[[151 132 110 137 144]
 [147 138 152 126 131]
 [120 153 136 147 114]
 [129 128 117 118 147]
 [141 137 109 132 144]
 [150 138 114 144 144]
 [126 137 148 143 124]
 [127 157 136 150 138]
 [116 144 102 129 132]
 [113 146 132 110 148]
 [146 138 134 126 152]
 [109 137 135 130 103]]
Indices start at 1.
The entry directly above the smallest entry is 136
Report the maximum.
A: 157
The entry just left of the largest entry: 127
Report the entry in the top-right corner.
A: 144
The entry at row 1, column 1 -> 151
Report the entry in the bottom-right corner.
A: 103
The entry in row 1 and column 3 -> 110
Report the entry at row 2, column 1.
A: 147
The entry just left of 128 is 129
Report the entry directly below the smallest entry.
A: 132
The entry at row 1, column 2 -> 132
Report the entry directly above 127.
A: 126
Report the entry just right of the smallest entry.
A: 129
The entry directly below the largest entry -> 144
The bottom entry of the column that holds the smallest entry: 135
Report the minimum.
A: 102
The entry at row 2, column 2 is 138
The entry in row 3 and column 3 -> 136
The entry in row 2 and column 3 -> 152
The entry in row 3 and column 1 -> 120
Report the entry directly below 118.
A: 132
Report the entry in the bottom-left corner.
A: 109
The bottom entry of the column that holds the largest entry is 137

a = [149 110 106 112 146 120 146 109 122 131 116]
Read off the smallest entry.
A: 106
Read off the entry just right of 120.
A: 146

data = array([118, 138, 115, 146, 157, 116, 136, 113, 131, 123, 135, 124])
The entry just right of the smallest entry is 131
The entry just left of 115: 138
